Each row below is a small network's average activation on inputs in which a field has the value named, seen along a few directions.
Values that are neighbours, or in one group, have similar rows; names and order tell nothing.
(in the rows, 500 means zero)
Random noise pushes rows far along 2 fixed directions. That doesn't count. These rows show it; they differ only by the noise:
[439 385 323 555 530 560 356 549 553 588 441 402 450 568 459]
[420 418 377 498 509 591 513 562 500 511 485 475 495 530 503]
[456 468 523 448 414 344 511 535 549 529 483 627 422 538 595]
[419 468 484 428 451 514 645 562 475 454 521 600 502 501 579]


Values of Y:
y1: [560 519 589 494 567 460 478 403 529 636 509 564 431 452 490]
y14: [591 606 453 584 526 535 488 478 489 445 454 351 575 585 381]
y7: [521 587 715 585 500 529 571 447 507 430 464 568 536 465 515]
y4: [499 457 525 389 499 377 443 545 529 600 578 534 454 508 581]
y12: [438 400 284 525 666 722 302 526 547 651 378 283 533 548 388]
y10: [440 401 306 606 474 546 276 512 509 560 434 298 495 608 413]
y3: [534 606 512 617 553 526 466 489 513 410 463 389 449 408 376]
y6: [529 590 548 594 412 410 487 500 479 434 552 451 513 483 482]
y2: [608 477 600 538 585 509 438 440 484 583 533 508 487 405 460]
y15: [450 423 475 412 419 419 511 535 549 515 512 532 446 495 523]
y9: [613 504 583 616 566 403 390 402 579 563 471 537 482 462 440]
y11: [495 526 439 551 431 562 703 526 400 364 642 473 601 526 590]
y16: [525 589 578 437 406 364 659 490 465 275 596 528 498 508 540]
y8: [566 569 840 338 366 166 539 390 519 551 443 893 451 452 716]
y13: [435 486 331 557 566 530 269 566 559 576 402 336 453 678 460]
y5: [585 492 581 339 470 409 421 454 532 618 486 663 452 419 520]
Y is arranged as a ring.
Q: Name the neighbours of y3, in listed order.
A: y14, y7
Q: Name the neighbours of y2, in listed order.
A: y1, y9
Q: Name the neighbours of y11, in listed order.
A: y10, y16
Q: Name the neighbours of y4, in listed order.
A: y12, y15

Values of P:
p11: [392 438 463 612 624 408 584 436 532 333 643 357 558 508 446]
p17: [401 615 576 558 490 665 709 490 478 281 341 546 652 591 551]
p10: [552 448 746 525 584 301 334 466 579 586 269 485 423 480 723]
p4: [590 461 476 493 723 512 233 266 591 694 385 516 370 514 562]
p2: [647 662 796 557 530 411 543 403 445 386 592 554 578 558 495]
p16: [304 274 446 511 540 679 523 671 416 457 567 418 597 464 542]
p24: [681 562 518 661 502 718 576 369 382 419 439 463 560 535 420]
p26: [383 485 252 407 556 667 437 598 390 669 347 400 616 585 274]
p21: [481 466 330 372 551 513 211 520 601 779 499 491 443 571 586]
p19: [595 507 395 708 518 462 127 517 619 723 571 376 389 467 236]
p27: [569 683 504 524 267 452 518 430 545 545 435 611 386 447 392]
p18: [456 278 400 438 657 655 332 539 590 615 431 334 488 657 568]
p13: [414 335 487 688 634 583 427 506 593 474 478 513 489 314 648]
p7: [383 389 271 510 440 511 311 476 649 725 587 515 506 510 562]
p15: [564 307 550 653 589 620 466 419 559 497 556 429 452 227 448]
p3: [566 596 345 528 250 115 286 460 683 689 399 604 268 770 526]
p14: [605 472 787 625 469 206 594 423 402 561 639 548 483 398 527]
p8: [587 412 351 382 707 789 295 457 461 761 465 422 570 515 357]
p28: [536 784 592 331 266 293 509 562 529 409 683 551 368 518 607]
p6: [367 467 466 487 425 355 252 614 672 566 629 416 224 455 482]
p22: [460 623 639 288 454 418 475 492 435 574 416 740 463 443 362]
p25: [339 377 426 496 501 570 576 767 395 342 631 270 483 327 508]
p20: [658 588 582 325 559 407 800 431 516 427 389 736 499 431 406]
p9: [546 645 561 442 330 319 857 601 316 185 692 589 603 559 683]
p12: [421 445 502 448 492 401 656 579 580 530 329 589 442 732 518]
p5: [599 680 295 584 518 860 544 522 401 400 681 303 716 491 281]
p1: [484 401 513 367 407 664 565 452 466 484 652 606 592 222 498]
p29: [559 587 441 751 609 481 254 472 487 396 409 240 569 550 506]
p30: [598 413 704 445 602 299 749 460 526 505 274 569 468 636 553]
p23: [283 488 371 452 314 743 887 587 256 158 470 544 686 611 574]
Each value of P is a pair of two hidden parts, and every pair occurs once (6 first parts, 5 second parts).
Q: Changing only the second part turns p21 into p10. p28 has the same second part as p21; what does that change turn p28 into?
A: p29
Q: Changing only the second part turns p17 into p24. p30 has the same second part as p17; what does that change turn p30 into?
A: p20
Q: Changing only the second part turns p9 into p2. p18 has the same second part as p9; what does that change turn p18 into?
A: p4
Q: Changing only the second part turns p16 into p1. p23 has the same second part as p16; what does that change turn p23 into?
A: p27
Q: Changing only the second part turns p12 into p26. p25 has the same second part as p12; what does that change turn p25 into?
A: p6
